A small network was shown many inputs. Here are its activations along a few directions, one row for each input.
Each table varies a few parts of the input and shows all the possible inputs, shuffled.
Descriptions start from the smaller parts, as in this example, which fits no table here: line(4) and (point or ring(11) or (values(3) and ring(5))).
Shared parts are said once, and a part with two or three values counts as separate values.

Other details of the inputs shift rows strongly along two fixed directions, in all tables alike. That doesn't count.

Rows:
r1: -6  -1  -13  1  -38  7  0  -28  -14  8  7  -4  -35  -6  -15  19
r2: 2  -3  -8  3  19  3  -5  12  -2  9  -18  -7  12  -1  0  6
r3: -3  -3  14  -1  9  -13  -5  10  0  0  -1  10  12  -5  4  -11
r4: -1  12  0  -2  -12  -1  14  -8  7  -17  16  -1  -5  -1  8  1
r5: -6  7  20  -1  2  -9  15  -2  15  -25  17  7  11  4  11  -27
r6: -8  16  1  -15  -49  0  32  -32  5  -26  31  4  -25  23  11  -14
r7: -3  -4  -12  9  2  5  -4  -4  -3  4  -8  -8  -4  -3  -2  10
r8: 2  -1  -2  -5  9  0  -5  17  0  5  -10  1  14  7  2  3
r9: 13  1  2  -6  11  8  -8  -3  3  5  5  14  13  8  5  -6
r10: -4  22  9  -8  -34  -2  35  -26  20  -52  34  3  -11  19  26  -25
r11: 23  8  16  -6  46  2  0  24  23  -24  1  17  52  11  25  -27
r12: 1  -9  -9  1  -1  5  -15  5  -15  23  -7  -6  -12  -10  -12  23
r13: -7  -1  7  0  4  -6  4  -2  1  -2  4  4  2  -11  0  -12
r14: 3  -6  -7  6  24  5  -15  17  -7  18  -13  -9  4  -14  -6  19
r15: 0  -6  -7  -6  2  6  -8  8  -7  16  -11  -2  -5  -1  -8  13
r16: -5  -7  -17  2  3  9  -9  -3  -13  27  -11  -10  -20  -15  -18  26
r17: 7  7  7  -4  30  -3  7  28  14  -17  -9  3  33  11  17  -12
r18: -4  -9  11  5  10  -6  -14  9  -2  15  -8  4  8  -7  -7  -2
r19: 6  -6  -4  8  24  3  -4  17  2  3  -18  -5  17  1  5  2
r20: -2  -12  4  6  5  -7  -15  1  -7  20  -9  1  -3  -8  -15  1
r21: -9  -1  1  -1  -18  -5  11  -23  0  -4  15  0  -21  -5  -13  -12
r22: 3  1  -3  7  4  2  0  -1  -1  -3  -5  -6  0  -6  0  11
r23: -2  -2  3  7  7  -5  -3  -2  2  5  -3  -3  -2  -8  -12  -12
r24: -4  4  -6  0  -26  1  5  -16  -1  -9  7  1  -13  9  2  2
r25: -3  -3  -12  2  -23  7  -6  -12  -12  14  4  -3  -23  -8  -12  20
r26: 2  -5  -4  0  4  2  -9  13  -7  15  -8  0  -3  -2  -3  14
r27: 0  4  0  -6  8  3  10  9  2  -4  2  -4  5  3  5  0
r28: -8  -7  -3  4  -20  -2  -10  -22  -10  24  -1  -5  -29  -8  -23  2
r29: 8  5  8  3  -1  -4  1  9  5  -17  0  4  14  9  14  -6
r30: 4  2  2  -1  0  -3  2  8  5  -9  -3  2  13  13  13  -6
Description of these inputs: values(2) and (point or line(4) or ring(10)).
Changing only the values(2) part turns r24 into r7. The same change can be made to r12. Which row results?
Answer: r14
Change only the line(4) part in r5. List by row number the other rows that result.
Answer: r13, r21, r23
Change only the values(2) part in r11. List by row number the other rows that result.
Answer: r9

Rows:
r31: -8  4  4  -3  -32  -9  9  -20  5  -10  13  8  -10  18  1  -16
r32: -8  4  -4  -13  -23  8  2  -26  -5  11  17  5  -25  -1  -5  -3
r33: -10  -9  -18  1  -33  13  -11  -39  -23  33  -6  -2  -41  -8  -29  10
r34: 1  -23  -6  8  14  -3  -33  22  -25  43  -32  -6  1  -20  -24  30
r35: 12  15  28  -10  35  -12  15  36  33  -39  11  9  46  8  29  -31
r36: 5  -8  15  -4  15  -7  -13  30  6  5  -9  10  28  4  5  -7
r37: 12  3  10  -7  32  -1  -9  18  8  -2  -1  12  30  -3  8  -10
r38: 8  -15  -1  5  29  2  -26  5  -9  23  -21  -2  13  -4  -13  3
r39: -9  4  -6  1  -19  4  19  -29  5  -8  13  -7  -27  -4  -6  -8
r40: 0  -2  8  3  25  -10  -8  30  -3  3  -12  -6  14  -11  0  5
r41: -8  -8  -7  -4  -25  7  -9  -23  -17  27  9  6  -36  -2  -17  12
r42: 3  -29  -16  21  20  -2  -43  19  -28  50  -45  -15  0  -22  -28  27
r43: 12  -2  8  2  30  -4  -1  8  9  -13  -5  12  34  4  10  -17
r44: -2  15  5  -2  -17  -2  27  -29  18  -26  26  5  -8  10  11  -22
r45: -12  17  9  -10  -24  -4  30  -17  10  -23  27  1  -16  1  7  -10
r46: -17  -1  -6  7  -25  -2  13  -22  -7  -2  5  -11  -27  -5  -8  3
r47: -11  9  -1  3  -15  -4  23  -20  5  -23  19  -4  -13  2  4  -13
r48: 2  -15  -1  17  19  -5  -25  17  -9  16  -30  -13  6  -14  -14  15
r49: 17  0  -26  4  20  22  -9  24  -5  -1  -29  -14  19  14  14  34
r50: -9  15  13  -2  -31  -8  18  -7  11  -25  27  6  -13  6  11  -10
r51: 3  14  -33  -14  -32  23  16  -11  -8  -6  8  -9  -25  17  12  37
r52: 19  13  25  -6  37  -10  14  33  28  -31  14  15  50  10  30  -31
What do these inputs look like to the network?
Answer: values(2) and (point or ring(10))
Changing only the values(2) part turns r52 into r44. The same change can be made to r36. Which row results?
Answer: r31
Change only the values(2) part in r50. List by row number the other rows that result.
Answer: r48
